A small network was shown many inputs. Here are its activations along a few directions, one row for each input.
In each table, some parts of the input vary, and every possible input appears once, in random order.
Descriptions start from the smaller parts, as in this example, which fits no table here: one of 6 places along a line, together with either a single point or one of 9 places around a ring or (one of 2 separate values, together with one of 8 places around a ring).
Shared parts are said once, and a part with two or three values counts as separate values.

Table:
row 1: [-5.20 -0.96  0.94  1.02  1.29  1.11 -1.15  1.05 -1.69 -4.54  1.87 -1.77
  2.51]
row 2: [ 1.57  4.11  0.96 -0.27  0.68 -1.05  2.42  1.68  3.12  6.07 -4.69  5.40
 -3.01]
row 3: [-1.11 -1.13 -1.16  0.75  2.06  0.63 -0.67 -3.49 -1.50 -3.16  1.37 -1.35
 -0.18]
row 4: [-1.69 -0.45 -0.47  1.49  1.84  1.82  0.07 -2.71 -1.53 -3.40  1.01 -0.10
 -0.68]
row 5: [-4.18 -0.57  0.27  3.64  1.65  2.32  0.56  1.12 -0.43 -3.03  2.90 -4.32
  3.62]
row 6: [ 1.76  1.36  3.93 -5.05  0.08 -0.98  0.08  4.61  1.62  6.36 -2.48  5.75
 -1.11]
row 7: [ 5.70  0.12  1.06 -8.49 -3.37 -3.49 -1.81  4.52  0.51  4.30 -1.98  0.43
 -3.32]
row 8: [ 4.62 -3.49  0.73  3.77 -1.87 -3.27 -1.69 -0.63  0.46  0.22  2.36  0.91
  1.76]
row 9: [ 3.55  1.29 -2.42 -0.46 -3.67 -1.37  2.68 -1.64  1.47  5.68 -5.86  3.77
 -1.39]
row 10: [-0.63 -0.10 -1.41  3.84  2.33  3.17  1.61 -2.45 -0.12 -2.14  1.98 -2.21
  0.47]
row 11: [ 6.08  0.58 -3.22 -5.63 -6.10 -4.44  0.63 -0.55  2.12  4.11 -3.04 -0.64
 -4.11]
row 12: [-4.53 -1.52  0.42  0.32  1.59 -0.08 -1.91  0.26 -1.60 -4.42  2.16 -3.15
  3.18]
row 13: [-1.18  0.67 -0.56  2.72  2.08  3.17  0.19 -2.70 -1.12 -2.55  1.77 -0.43
 -0.41]
row 14: [-4.77  0.07  0.93  2.35  1.42  2.46 -1.02  0.95 -1.31 -3.51  2.63 -2.27
  2.68]
Q: Describe the family of inputs behind these rows.
A: either a single point or one of 5 places around a ring or (one of 2 separate values, together with one of 4 places along a line)
Q: Which other rows does row 4 become when the choice among 2 separate values takes its other values? List them by row number.
A: row 1
Q: Which other rows does row 1 become when the place on the line of 4 takes its other values? List them by row number.
A: row 5, row 12, row 14

Table:
row 15: [-2.53  0.11 -2.75  7.12  1.34  4.67  2.63 -3.70 -1.62 -4.39  1.94 -3.79
  1.75]
row 16: [-0.15  0.80  0.47 -7.54 -4.69 -2.54 -0.90  3.48  0.16  1.28 -1.62 -2.71
 -1.06]
row 17: [ 7.48  0.72 -2.19 -2.87 -2.10 -1.31  2.35 -2.76  1.86  5.92 -2.98  2.40
 -3.85]
row 18: [-6.84  0.07  2.08  4.42  5.54  4.29  1.19  1.78  0.06 -2.17  2.46 -1.50
  3.89]
row 19: [-2.68 -0.79  0.33  9.18  1.97  2.29  1.49 -2.15 -0.02 -3.41  3.79 -2.57
  2.61]
row 20: [ 0.61  0.70  0.58  6.14  0.73 -0.47  2.47 -3.43  1.68  1.55 -2.38  4.85
  0.33]
row 21: [-0.80 -3.67  2.28  0.76  1.22 -1.21 -4.75  0.69 -3.04 -4.29  6.08 -2.39
  3.60]
row 22: [ 6.90  1.19  2.16 -1.64 -1.46 -1.50 -0.43  3.20  2.53  6.30 -2.22  5.41
 -1.73]
row 23: [ 0.28 -4.83 -2.32  0.24 -1.12  0.59 -3.02 -3.37 -3.36 -6.66  4.16 -4.68
  0.38]
row 24: [-4.56  3.89 -0.31  0.03  2.20  2.94  2.60 -1.15  0.53  1.81 -3.27  5.20
 -1.50]
row 25: [ 0.38 -5.08  0.09  2.22 -0.21 -2.17 -3.78 -1.55 -2.37 -5.84  6.38 -3.10
  1.38]
row 26: [ 3.93  1.59  2.94 -3.94 -0.16 -0.80  0.78  4.98  1.46  6.24 -3.30  5.24
 -3.58]
row 27: [-4.32 -0.18  2.03  7.57  3.37  3.56 -0.03  0.13 -0.07 -1.62  3.65 -1.65
  4.65]
row 28: [ 0.36  1.69 -2.42  4.03  0.36  1.46  3.79 -5.41 -0.26  1.37 -3.76  3.45
 -0.50]
row 29: [ 3.33 -1.44  0.63 -3.21 -4.80 -4.74 -2.67  4.80  0.55  2.36  0.10 -0.62
  2.45]
row 30: [ 2.86  3.71  1.07 -5.97 -1.18  0.21  1.43  1.98  1.31  6.00 -2.95  3.76
 -5.66]
row 31: [-3.92  1.41  2.14  2.10  3.25  1.96  1.72  1.21  0.90  2.88 -3.53  6.10
  0.44]
row 32: [-2.41  3.92 -2.60  1.74  2.31  1.54  2.72 -3.53  0.02  1.13 -4.37  3.36
 -2.24]
row 33: [-4.93  2.36 -2.82  4.40  3.77  4.71  1.77 -2.06 -0.78 -5.00  1.08 -3.94
  0.70]
row 34: [ 3.78 -2.76 -3.60 -4.24 -6.21 -3.68 -0.64 -0.62  0.51  1.42 -1.17 -3.55
 -0.17]
row 35: [ 1.42 -0.09 -2.33 -6.13 -4.57 -3.63 -1.35  1.00  0.49  1.01 -2.42 -4.42
 -1.91]
row 36: [-2.98 -3.03  3.37 -2.14  3.24 -0.51 -3.21  2.11 -3.15 -5.01  4.40 -2.77
  2.98]
row 37: [ 8.21  0.12  0.25 -0.79 -1.74 -3.23  1.19 -0.13  3.56  5.27 -1.71  4.34
 -2.94]
row 38: [-1.03  1.23  2.17  4.88  1.50  1.21  0.65 -0.59  1.35  3.06 -2.63  5.89
  1.85]
row 39: [ 4.39 -2.93 -1.53 -2.23 -5.51 -6.07 -1.51  1.87  1.68  1.23  0.61 -1.51
  0.83]
row 40: [-7.10  2.44 -0.44  2.38  4.19  5.73  1.91 -0.16  0.03 -4.06  2.28 -2.25
  1.98]
row 41: [-3.45 -1.35  1.53 -4.07  1.60  1.35 -2.93 -0.11 -2.57 -6.74  3.81 -3.89
  0.90]
row 42: [-1.74 -2.20 -1.28 -2.22  1.12  0.61 -3.56 -1.98 -2.72 -7.43  2.79 -5.39
 -0.54]
row 43: [ 0.81 -0.85  1.97 -5.59 -3.29 -4.03 -1.24  6.34 -0.24  1.99 -1.44 -1.13
  1.08]
row 44: [ 4.68  3.26 -1.52 -4.64 -0.67 -1.24  1.35 -0.84  1.53  5.80 -3.78  1.87
 -6.09]
Q: Changing only one part turns row 35 into row 32. The same change can be made to row 39. Which row results?
A: row 20
Q: Describe the family of inputs behind these rows.
A: one of 5 places around a ring, together with one of 6 places around a ring
Q: Start at row 23 and move only the place on the ring of 5, one step at a time. The first step leads to row 15. Which rows follow, in order?
A: row 28, row 17, row 34
Q: Which other rows does row 26 become when the place on the ring of 6 takes its other values? List them by row number.
A: row 17, row 22, row 30, row 37, row 44

Table:
row 45: [-3.98  3.05 -0.64  2.34  3.68  4.33  2.36 -1.41  0.08 -0.81 -0.99  0.46
 -0.55]
row 46: [ 3.36  0.42  2.05 -6.55 -2.01 -3.67 -1.31  4.55  1.05  4.17 -2.31  2.23
 -2.12]
row 47: [-4.28  0.27  1.10 -3.64  1.43  0.60 -1.69  2.39 -1.36 -2.93  1.43 -2.87
  0.31]
row 48: [ 4.96  1.29 -2.06 -0.49 -2.05 -1.81  2.16 -2.95  2.07  5.07 -3.95  3.90
 -3.25]
row 49: [-0.72 -4.01  0.34  1.21 -0.03 -0.45 -2.59 -0.11 -1.73 -4.96  5.11 -4.36
  3.16]
row 50: [ 3.11  3.07  0.60 -0.72  0.03 -0.01  2.97  0.49  2.74  6.52 -4.08  5.72
 -3.20]
row 51: [ 6.29 -1.38 -0.61 -6.01 -4.20 -4.13 -1.60  1.59  0.48  3.34 -1.30 -0.43
 -2.09]
row 52: [ 0.08 -2.96 -1.25  4.83  0.11  0.36 -1.11 -3.04 -1.40 -4.95  3.89 -2.84
  1.70]
row 53: [-5.26  1.88  1.23 -1.36  2.77  3.19  0.05  1.51 -1.14 -1.42 -0.19  0.11
  0.41]
row 54: [ 2.14  1.87  2.42 -4.29 -0.84 -1.06  0.66  3.59  1.46  5.67 -3.73  5.30
 -2.17]
row 55: [ 6.84 -0.11 -2.12 -2.66 -4.12 -3.37 -0.20 -1.70  1.13  3.54 -2.04  1.26
 -3.47]
row 56: [ 1.37  0.43 -2.15  3.06 -1.04 -0.38  2.02 -2.92  1.11  1.63 -1.97  1.22
 -0.25]
row 57: [-1.55 -1.41 -1.26  7.09  2.33  1.89  0.97 -4.22 -0.89 -3.27  1.64 -0.42
  2.01]
row 58: [-2.13  1.08 -3.16  2.65  1.47  2.51  2.08 -4.72 -0.64 -2.56 -0.91 -1.24
 -0.70]
row 59: [-0.46  2.36  0.51  2.77  1.08  1.42  2.59  0.40  1.80  3.24 -2.07  2.96
 -0.11]
row 60: [-3.35  0.75  1.45  6.73  4.50  3.65  1.22 -1.10 -0.21 -1.46  1.54  1.21
  2.26]
row 61: [-3.62 -1.88  3.01  0.55  2.27 -0.03 -2.83  2.58 -1.20 -3.80  4.15 -1.91
  3.32]
row 62: [-0.50 -0.47 -2.99  0.46 -0.77  0.93  0.00 -3.56 -1.39 -4.11  1.25 -3.78
 -1.06]
row 63: [-4.58 -0.23  3.29  2.91  3.59  2.51 -1.08  1.68 -1.22 -2.17  2.46  0.95
  3.39]
row 64: [ 2.48 -2.23 -0.61 -2.60 -3.28 -2.72 -1.66  1.45 -0.17 -0.08  1.03 -2.95
  0.86]
row 65: [-0.44 -0.29  2.04 -3.20 -1.04 -2.27 -1.61  4.31  0.38  0.90  0.05 -0.38
  0.92]
row 66: [-1.33 -1.70 -1.38 -3.02 -0.91  0.12 -1.47 -0.48 -1.93 -4.06  2.37 -5.40
  0.23]
row 67: [-1.55  1.24  2.34 -0.91  0.19  0.32  0.28  3.37  0.62  2.47 -1.48  2.60
  0.94]
row 68: [ 3.14 -1.04 -2.16  0.85 -3.18 -1.94 -0.22 -1.70  0.35  0.03  0.08 -1.33
 -0.53]
Q: Describe the family of inputs behind these rows.
A: one of 4 places along a line, together with one of 6 places around a ring
Q: Changing only the place on the line of 4 turns row 47 into row 46. The same change can be made to row 66. Which row results?
A: row 51
Q: Start at row 67 and move only the place on the ring of 6, one step at a time. The first step leads to row 65. Which rows follow, in order?
A: row 64, row 68, row 56, row 59
Q: Which other rows does row 60 become when the place on the ring of 6 takes its other values? List them by row number.
A: row 49, row 52, row 57, row 61, row 63

Table:
row 69: [-1.46  0.25  2.20  0.63  3.08  0.02 -1.43  0.94 -0.17 -1.93  1.85  0.55
 -0.11]
row 70: [-3.99  0.50  1.78  1.25  1.19 -0.08 -0.16  2.36  0.13 -0.10 -0.48  1.20
  2.46]
row 71: [ 2.71 -3.62  1.11  0.55 -1.81 -1.62 -1.80  1.30 -0.54 -0.69  3.03 -1.56
  2.54]
row 72: [-5.07  1.87  0.62  0.39  2.59  3.12  0.94  1.78 -0.38 -1.88  0.85 -2.36
  0.82]
row 73: [-1.24 -1.99 -1.48 -2.49 -0.31  0.72 -1.85 -1.89 -2.60 -4.21  1.89 -3.61
  0.19]
row 74: [-4.56  0.39  1.16 -1.08  3.26  3.29 -0.56 -0.40 -2.27 -3.29  0.88 -0.28
  0.28]
row 75: [-0.64 -0.96  3.46  2.08  2.00  1.19 -1.02  2.97 -0.19  0.54  2.07  1.85
  2.78]
row 76: [ 3.75  2.90  1.53 -6.94 -2.06 -2.34  0.91  3.56  2.51  7.64 -4.78  5.12
 -3.87]
row 77: [ 6.99  0.67 -0.74 -7.63 -5.90 -4.60 -0.52  2.57  1.55  5.93 -4.00  1.91
 -4.21]
row 78: [-2.33  1.90 -2.41  3.47  1.18  3.23  2.71 -2.33  0.52 -1.32 -0.32 -1.95
 -0.11]
row 79: [-1.85  0.43 -1.99  2.00  1.85  3.32  1.24 -4.47 -1.62 -2.67 -0.08  0.25
 -0.71]
row 80: [ 1.12  0.20 -0.77  3.78  1.58 -0.08  0.44 -3.24  0.35 -1.14  0.95  0.94
 -1.24]
row 81: [ 1.75 -2.48 -0.37 -0.74 -0.59 -2.61 -2.40 -0.56 -0.52 -2.89  2.93 -2.79
 -0.40]
row 82: [ 1.91 -1.03  0.69  5.28  0.41  1.08  0.82 -1.38  0.43  1.36  1.00  2.12
  1.60]
row 83: [-1.30  0.44 -1.06  4.45 -0.28 -0.03  1.63 -1.87  0.94  0.55 -1.71  1.51
  1.44]
row 84: [ 6.49  2.62 -1.36 -3.77 -2.65 -2.42  2.73 -0.20  2.85  8.30 -6.28  5.02
 -4.65]
row 85: [-0.59 -1.84 -0.52 -0.18 -2.52 -2.74 -1.23  0.75 -0.28 -1.28  0.41 -2.20
  2.36]
row 86: [-1.69 -0.25 -1.87 -1.07 -1.02  0.53 -0.45  0.12 -0.72 -2.92  1.79 -5.72
  0.83]
Q: Describe the family of inputs behind these rows.
A: one of 3 separate values, together with either a single point or one of 5 places around a ring
Q: Changing only the choice among 3 separate values turns row 73 into row 79. The same change can be made to row 85. Which row results?
A: row 83
Q: List by row number the other rows that have the choice among 3 separate values in common with row 76.
A: row 69, row 70, row 72, row 74, row 75
